A small network was shown many inputs. Here are its activations along a few directions, one row for each input.
Each table varies a few parts of the input and shows all the possible inputs, shuffled.
A made-up example of a description, with smaller parts first: values(2) and (point or line(11) or (line(4) and ring(8))).
Shared parts are said once, and a part with two or three values counts as separate values.

A family of inputs:
R1: [ 30,   5,  20,   2,  31, -14,  21,  -9, -30, -42, -58,   3]
R2: [-37,  -4,  15,  -9, -16,  -9,  -9, -23,   2,  46,  16,  19]
R3: [ 13,   3, -33,   6,   7,  15,  -2,  14,  19,   1,  29,  -4]
R4: [ 24,   9, -31,   2,  -1,  -4, -25,  25,  20,  -6,  19,  -9]
R5: [-37, -10,  15,  -3, -24,  -7, -15, -25,   7,  43,   8,  17]
R6: [ 15,   8,  58, -16,   3, -19,  16, -15, -42, -45, -25, -25]
R7: [-31, -10,  -3,   7, -17,  13,   0,  -5,  17,  34,   5,  12]
R8: [-30,  -8,  -4,   4, -16,   7,   6,  -3,  16,  36,   8,  13]
R9: [-31,  -3,  17,  -6, -18,  -7,  -5, -25,   0,  48,  20,  17]
R10: [-12,  -9, -28,   8,  -9,  14,   4,  12,  15,  15,  15,   4]
R11: [-26,  -3,   1,   4, -10,  13,  10,  -5,  10,  39,  17,  13]
R12: [ 29,   7,  22,  -2,  38, -11,  21,  -8, -34, -41, -53,   5]
R13: [ -8,  -5, -23,   7,  -4,  20,   8,  11,   9,  18,  24,   4]
R14: [ 28,  12, -27,   1,   3,   1, -21,  24,  14,  -2,  28,  -9]
R15: [  9,   2,  54, -11,  -4, -20,   5, -15, -35, -53, -37, -25]
R16: [-35,  -7,  13,  -6, -23, -13,  -9, -24,   7,  45,  11,  18]
R17: [  8,   2, -35,   3,   8,  13,  -6,  16,  21,  -1,  25,  -3]
R18: [-31,  -5,  -2,   1,  -9,  11,   6,  -3,  12,  37,  14,  14]
R19: [  9,  -1, -37,   6,   2,   9,  -6,  15,  25,  -2,  19,  -5]
R20: [ 23,  11, -29,  -1,   5,  -1, -25,  26,  16,  -5,  25,  -8]
R21: [ 11,   5,  53, -15,  -2, -25,  12, -14, -35, -51, -35, -24]
R22: [ 28,   2,  21,   5,  30,  -9,  14, -10, -29, -44, -61,   2]
R23: [ 34,   8,  24,   1,  37,  -9,  24,  -9, -35, -37, -48,   3]
R24: [ 10,   7,  56, -18,   4, -22,  12, -13, -40, -49, -30, -23]
R25: [-13, -11, -27,  11, -10,  20,  -1,  11,  15,  13,  12,   3]
R26: [ 23,   6, -30,   4,  -3,   2, -31,  24,  20,  -8,  16, -10]
R27: [-13,  -6, -26,   5,  -2,  18,   4,  13,  11,  15,  21,   5]
R28: [  8,  -3, -36,   9,   0,  15, -12,  14,  25,  -4,  16,  -5]
- Changing only one part turns R27 into R13. The same change can be made to R24. Which row results? => R6
- Describe the family of inputs behind these rows. => line(4) and (values(2) or line(5))
- Which other rows agree with R25 in the line(4) part? List them by row number. => R5, R7, R15, R22, R26, R28

A family of inputs:
R29: [  0,   1,  16,  -3,   7,  -6,   5, -15, -14,   2,  -9,   7]
R30: [ -7,   4,  28,  -9,  -5, -14,   0, -13, -13,   6,  -4,   2]
R31: [ 20,   6,  -4,   2,  14,  -1,   0,   8,  -7, -11,  -7,   0]
R32: [  8,   4,   2,   0,  15,  -5,   8,  -3,  -6,  -3, -13,   7]
R33: [ 23,   9,  -5,  -4,  10,  -6,  -7,   8,  -2, -19,   6, -10]
R34: [-28,  -9, -35,   7, -19,  22,  -6,  12,  32,  43,  44,   8]
R35: [-15,  -2,  29,  -7, -11,  -5,  10, -10, -13,  -1,  -5,  -6]
R36: [ 16,   1,  -6,   5,   6,   0,  -5,   9,  -2, -16, -14,  -3]
R37: [-23,  -8, -37,   8, -20,  13, -19,   9,  36,  45,  36,  12]
R38: [ -8,  -5,  16,  -1,   0,   2,  14, -12, -14,  -5, -10,   0]
R39: [-19,  -2, -35,   5, -12,  13, -15,   8,  32,  51,  44,  15]
R40: [ -4,  -4,  14,   0,   0,  -6,   0, -14, -10,  -4, -17,   3]
R41: [ 14,   3,  -4,  -2,   3,   2,   2,  10,  -1, -26,   6, -17]
R42: [  4,  -1,   1,   2,   8,  -4,   3,  -3,  -1,  -9, -20,   4]
R43: [ 12,   1,  -3,   4,   7,   8,   9,  11,  -6, -18,  -8,  -7]
R44: [-11,  -1,  27,  -7, -12, -13,  -4, -12,  -9,   0, -12,  -2]
R45: [ 19,   4,  -7,  -2,   3,  -5, -12,   8,   3, -25,  -1, -13]
R46: [  0,  -2,   4,   2,   8,   4,  17,  -1,  -5, -10, -14,   0]
- Changing only one part turns R41 into R33. The same change can be made to R38. Which row results? => R29
- Describe the family of inputs behind these rows. => values(3) and (point or line(5))
- Which other rows does R40 become when the line(5) part takes its other values? List them by row number. => R36, R42, R44, R45
- Which other rows does R46 become when the values(3) part takes its other values? List them by row number. => R32, R42

A family of inputs:
R47: [ 4,  3, 12, -3,  0, -7, -2, -2, -8, -5, -7, -2]
R48: [  5,   2,   7,   0,   5,  -4,   2,  -1,  -7,  -4, -13,   3]
R49: [  2,  -2,   5,   1,   4,  -3,   1,  -6,  -6,  -8, -14,   1]
R50: [-23,  -7, -37,   8, -15,  17, -11,   9,  33,  47,  37,  15]
R51: [ -1,   0,  11,  -3,  -2,  -4,   4,  -2,  -5, -10,  -7,  -6]
R52: [ 10,   4,   5,  -1,   4,  -5,  -2,   3,  -6, -10,  -9,  -3]
R53: [  0,  -1,   7,   0,   3,  -1,   8,  -1,  -5,  -8, -13,  -1]
R54: [  7,   0,   3,   0,   3,  -4,  -3,  -2,  -4, -14,  -9,  -4]
R55: [-24,  -5, -31,   5, -20,  14, -15,   8,  32,  45,  43,   9]
R56: [ 5,  2,  6, -2,  9, -4,  7, -5, -7, -5, -9,  3]
R57: [  8,   1,   4,   0,   5,   1,   5,   1,  -8, -13,  -5,  -5]
R58: [  3,  -1,   7,   1,   6,   2,   9,  -3, -10,  -7,  -9,   0]
R59: [ 4,  4, 11, -5,  4, -7,  3, -5, -7, -6, -3, -2]
R60: [  2,   1,  11,  -3,   1,  -1,   5,  -3, -11,  -8,  -3,  -5]
R61: [  5,   1,   4,  -1,   2,  -2,   4,   3,  -3, -15,  -9,  -6]
R62: [-18,  -5, -39,   7, -15,  16, -15,  13,  34,  40,  41,   9]
R63: [ 10,   4,   4,  -3,   8,  -5,   3,  -1,  -5, -11,  -4,  -3]
R64: [ 1, -1, 10, -3, -2, -6, -3, -6, -6, -9, -8, -3]
- Describe the family of inputs behind these rows. => values(3) and (point or ring(5))
- Changing only the values(3) part turns R51 into R61. The same change can be made to R60. Which row results? => R57
- Which other rows agree with R53 in the values(3) part? List them by row number. => R48, R49, R50, R56, R58
- Which other rows does R54 become when the values(3) part takes its other values? List them by row number. => R49, R64

A family of inputs:
R65: [ -6,  -2,   8,   0,  -7,  -5, -12, -14,  -2,  17,   2,   4]
R66: [-17,  -2,   5,   0,   0,  -8,  -1, -13,   1,  27,  -6,  14]
R67: [ -1,   0,  -4,  -8,  -2,  -9, -15,   0,   4,   3,   8,  -2]
R68: [-22,  -6,   6,   0,  -9,  -1,  12,  -8,   1,  24,  -1,  13]
R69: [ -6,   2,  -2,  -5,  -6,  -4, -10,   3,   3,  -1,  11,   0]
R70: [ -8,  -3,  -4,  -5, -11,  -4,  -2,   4,   1,   0,  12,  -5]
R71: [ 10,   6, -13,   3,   3,   2,  -6,   5,  15,  -4,  10,   0]
R72: [ 15,   4, -15,   0,   6,  -3, -11,   3,  16,   0,   6,  -2]
R73: [-26,  -7,   9,  -1,  -6,   8,  13,  -7,   4,  23,   0,  10]
R74: [ 21,   2, -26,   5,  13,   5, -12,  16,   8,  -1,   1,   3]
R75: [  8,   0, -25,   9,   7,  18,   1,  20,   7,  -5,   8,  -6]
R76: [ 18,  -4,  28,  -2,  21, -11,  19, -19, -32, -58, -54, -10]
R77: [ 25,  13,  36, -12,  26, -15,  20, -11, -38, -33, -21,  -8]
R78: [-21,  -1,   8,   1,  -3,  -2,   4, -10,   2,  23,  -3,  18]
R79: [ 21,  10,  43,  -6,   3, -19,   4,   3, -27, -38, -43, -16]
R80: [-10,  -1,  10,   1, -10,   0,  -7, -12,  -3,  13,   5,   7]
R81: [-11,  -6,   8,   1, -15,   1,   1, -10,  -4,  14,   7,   2]
R82: [  8,   1, -16,   3,  -3,   2,   2,   7,  13,  -3,  11,  -6]
R83: [-16,  -7,  11,   0, -13,  10,   2,  -8,  -1,  13,   8,  -1]
R84: [  2,   1, -13,   4,   0,  11,   3,   8,  15,  -3,  13, -10]
R85: [ 16,   4, -25,   8,  10,   9,  -7,  18,   7,  -6,   5,   5]
R86: [-13,  -4,  -1,  -4,  -8,   5,  -1,   5,   4,   0,  14,  -9]
R87: [ 14,   0, -27,   8,   5,  10,   1,  19,   5,  -4,   6,  -1]
- Describe the family of inputs behind these rows. => values(3) or (line(4) and line(5))
